A small network was shown many inputs. Here are its activations along a few directions, one row for each input.
In each table, some parts of the input vary, and every possible input appears once, in random order.
Descriptions start from the smaller parts, as in this example, which fits no table here: one of 5 places around a ring, together with either a single point or one of 9 places around a ring or (one of 3 separate values, together with one of 6 places along a line).
Shared parts are said once, and a part with two or three values counts as separate values.
In the rows, zero is written as 100.

Other details of the inputs shift rows strongly along two fixed directions, in all tables alike. That doesn't count.
These rows show it; all are for the same input, with only those details redrawn:
[112,  81,  97, 106, 114,  77, 108, 117, 108,  88, 121,  89, 107]
[111,  81,  95, 105, 113,  77, 108, 117, 109,  88, 121,  89, 107]
[111,  81,  96, 106, 114,  77, 108, 117, 108,  88, 121,  89, 107]
[ 51, 149, 114, 106,  82, 133, 110,  48,  79,  87, 121,  67,  98]
[ 80, 109, 138, 100, 116, 123,  88,  73, 124, 113,  71, 121,  81]
[ 76, 122,  99, 107,  91, 107, 113,  78,  87,  83, 129,  69, 106]
[111,  82,  96, 105, 114,  77, 108, 117, 108,  88, 120,  89, 108]
[ 51, 151, 115, 106,  82, 133, 110,  48,  79,  88, 120,  66,  99]

Table:
r1: [107, 109,  98,  99, 100, 130,  70,  56, 107, 133,  47, 120,  90]
r2: [129,  68, 102,  93, 116, 104,  68,  92, 132, 141,  33, 139,  94]
r3: [ 91,  99, 111,  90,  93, 128,  79,  65, 109, 135,  43, 112, 100]
r4: [ 82, 104,  81,  90,  69, 114, 110,  76,  72, 104, 100,  58, 128]
r5: [ 66, 146,  80,  83,  74, 122, 119,  98,  37,  99, 140, 125, 119]
r6: [105,  74, 101, 101, 111,  81, 113, 121, 110,  88, 120,  86, 111]
r7: [129, 100,  80,  98,  87,  85, 102, 141,  98,  98, 107,  92,  91]
r8: [126,  92,  85, 113, 120,  74, 100, 108, 102,  88, 123,  95,  97]
r9: [118,  83, 127,  90, 107, 111,  79, 134, 139, 131,  44, 142,  67]
r10: [119,  87,  90, 110, 116,  75, 103, 113, 106,  88, 122,  92, 102]
r11: [114,  88,  90,  91,  83,  90, 115, 150, 102,  97, 104,  86, 100]
r12: [111,  81,  95, 105, 113,  77, 108, 117, 109,  88, 121,  89, 107]
r13: [137, 105,  74, 100,  90,  84,  99, 135,  96,  97, 109,  96,  85]
r14: [ 65, 108, 137,  97,  96, 121,  83,  77,  79,  90,  62, 188,  96]
Describe the family of inputs behind these rows. -> either one of 2 separate values or (one of 3 separate values, together with one of 4 places along a line)
Which other rows does r12 become when the choice among 3 separate values takes its other values? List them by row number. -> r3, r9

Table:
r15: [129,  76,  74,  95,  98,  69, 118, 155, 105,  94, 128,  70, 109]
r16: [ 81, 125,  95,  97,  84, 127,  91,  54,  85, 114,  86,  87, 105]
r17: [ 76, 119,  99,  92,  73, 130,  97,  64,  86, 115,  77,  80, 106]
r18: [ 74, 132,  93, 105,  64, 111, 116,  83,  72,  77, 124,  49, 105]
r19: [117,  64,  89, 105, 118,  59, 119, 134, 102,  73, 141,  86, 122]
r20: [107, 100, 120,  95, 117, 112,  83, 102, 130, 126,  72, 123,  73]
r21: [107,  99, 124, 108, 117, 105,  79,  88, 129, 110,  64, 126,  75]
r22: [ 65, 130,  99, 109,  94, 104, 118,  66,  74,  73, 149,  66, 114]
r23: [118,  86,  65,  95,  79,  65, 113, 169,  61,  81, 133, 147, 133]
r24: [ 54, 121, 132,  99,  97, 126, 106,  67,  97,  95, 100,  93,  97]
r25: [ 93, 110, 113,  76,  96, 123,  85, 109,  69, 116,  61, 195,  84]
r26: [ 80, 136,  89, 112,  73, 111, 114,  74,  72,  74, 131,  53, 103]
r27: [103,  93, 129, 102, 107, 111,  83,  96, 129, 109,  59, 121,  76]
r28: [ 75, 137, 114, 108,  87, 125,  93,  59,  95,  95,  94,  89,  84]
r29: [112,  87, 103,  97, 114, 107,  78,  82, 118, 129,  59, 123,  98]
r30: [139,  64,  58, 102, 100,  66, 107, 127,  91,  97, 117,  77, 129]
r31: [ 64, 127, 100, 110,  92, 108, 122,  70,  73,  72, 147,  64, 114]
r32: [133,  70,  99,  94, 116,  82,  98, 144, 130, 112,  92, 108,  90]
r33: [109,  82, 107,  91, 105, 112,  82,  90, 119, 128,  54, 119,  98]
r34: [134,  71,  96,  98, 122,  82,  97, 141, 129, 112,  95, 110,  89]
r35: [120,  69,  84, 112, 127,  54, 115, 126, 102,  75, 146,  90, 121]
r36: [109, 103, 119,  98, 120, 111,  85, 101, 131, 125,  72, 124,  74]
Describe the family of inputs behind these rows. -> either one of 2 separate values or (one of 4 places along a line, together with one of 5 places along a line)
Which other rows does r35 become when the place on the line of 4 takes its other values? List them by row number. -> r21, r29, r36
Which other rows does r29 become when the place on the line of 5 takes its other values? List them by row number. -> r16, r17, r30, r33

Table:
r37: [ 94, 104, 120,  95, 107, 119,  84,  87, 108, 115,  67, 136,  83]
r38: [114,  84,  80,  97,  98,  81, 114, 127,  84,  89, 123,  94, 114]
r39: [ 88, 108, 120, 105, 103, 107, 100,  88, 112,  93,  97,  88,  86]
r40: [ 86, 125,  86, 102,  80, 105, 108,  87,  71,  87, 122,  85, 109]
r41: [ 95, 103, 120,  94, 108, 120,  87,  87, 106, 115,  67, 136,  82]
r42: [ 81, 106, 142,  98, 127, 126,  80,  63, 136, 126,  60, 121,  74]
r43: [ 88, 103, 123,  95, 103, 116,  85,  92, 115, 117,  68, 135,  90]
r44: [113,  85,  80,  98,  97,  79, 112, 127,  87,  89, 123,  95, 115]
r45: [122,  93,  79, 105,  98,  83, 110, 128, 103,  93, 125,  77, 105]
r46: [ 45, 161,  99, 113,  64, 143, 115,  26,  65,  82, 128,  34, 112]
r47: [117,  91,  76, 104,  96,  74, 106, 123,  87,  87, 123,  95, 116]
r48: [135,  53,  99,  95, 123,  70,  92, 147, 125, 110,  84, 138, 103]
r49: [123,  83,  77,  99,  97,  76, 107, 116, 100,  96, 112,  66, 110]
Describe the family of inputs behind these rows. -> either one of 5 places around a ring or (one of 2 separate values, together with one of 4 places along a line)
Which other rows does r47 become when the choice among 2 separate values takes its other values? List them by row number. -> r43
A walk changes only the place on the ring of 5. It starts at r39 and steps to r42. List the rest of the walk in order. -> r46, r49, r45

Table:
r50: [ 76, 116, 121, 103, 116, 117,  98,  71, 111, 109,  98, 105,  93]
r51: [114,  65,  88, 102, 115,  64, 118, 132, 108,  84, 135,  83, 122]
r52: [134,  56, 110,  93, 124,  79,  92, 151, 144, 116,  79, 121,  89]
r53: [ 83, 107, 106,  92,  89, 124,  93,  79, 104, 121,  76,  98, 102]
r54: [ 70, 142,  94, 105,  60, 118, 121,  82,  67,  74, 131,  46, 105]
r55: [ 85, 105, 108,  97,  85, 122,  92,  77,  98, 110,  69, 100, 100]
r56: [ 85, 127, 114,  98, 100, 124,  96,  85, 111, 117,  90,  97,  80]
r57: [132,  54, 100,  76, 125,  81,  97, 153,  99, 114,  80, 166,  94]
r58: [104,  97,  70, 114,  91,  65, 122, 106,  67,  55, 162,  55, 125]
r59: [133,  76,  63,  99, 103,  69, 106, 128,  97, 106, 120,  80, 124]
r60: [ 72, 105, 129, 104, 103, 117, 100,  74, 106,  95,  87, 104,  95]
r61: [127,  68, 101, 102, 114,  71,  85, 155, 117, 105,  85, 176, 106]
r62: [115, 109,  62, 109,  75,  69, 123, 120,  68,  61, 154,  46, 113]
r63: [ 99, 117,  99,  99,  97, 121,  87,  69,  98, 117,  78, 106,  94]
r64: [ 85, 116, 118, 106, 116, 116,  93,  67, 106, 100,  96, 110,  89]
r65: [ 93, 127, 112, 103, 100, 124,  91,  80, 105, 108,  90, 102,  74]
r66: [ 94, 112, 104,  98,  88, 117,  85,  69,  94, 108,  71, 104,  96]
Describe the family of inputs behind these rows. -> either one of 2 separate values or (one of 3 separate values, together with one of 5 places around a ring)
Which other rows does r66 become when the choice among 3 separate values takes its other values? List them by row number. -> r58, r62
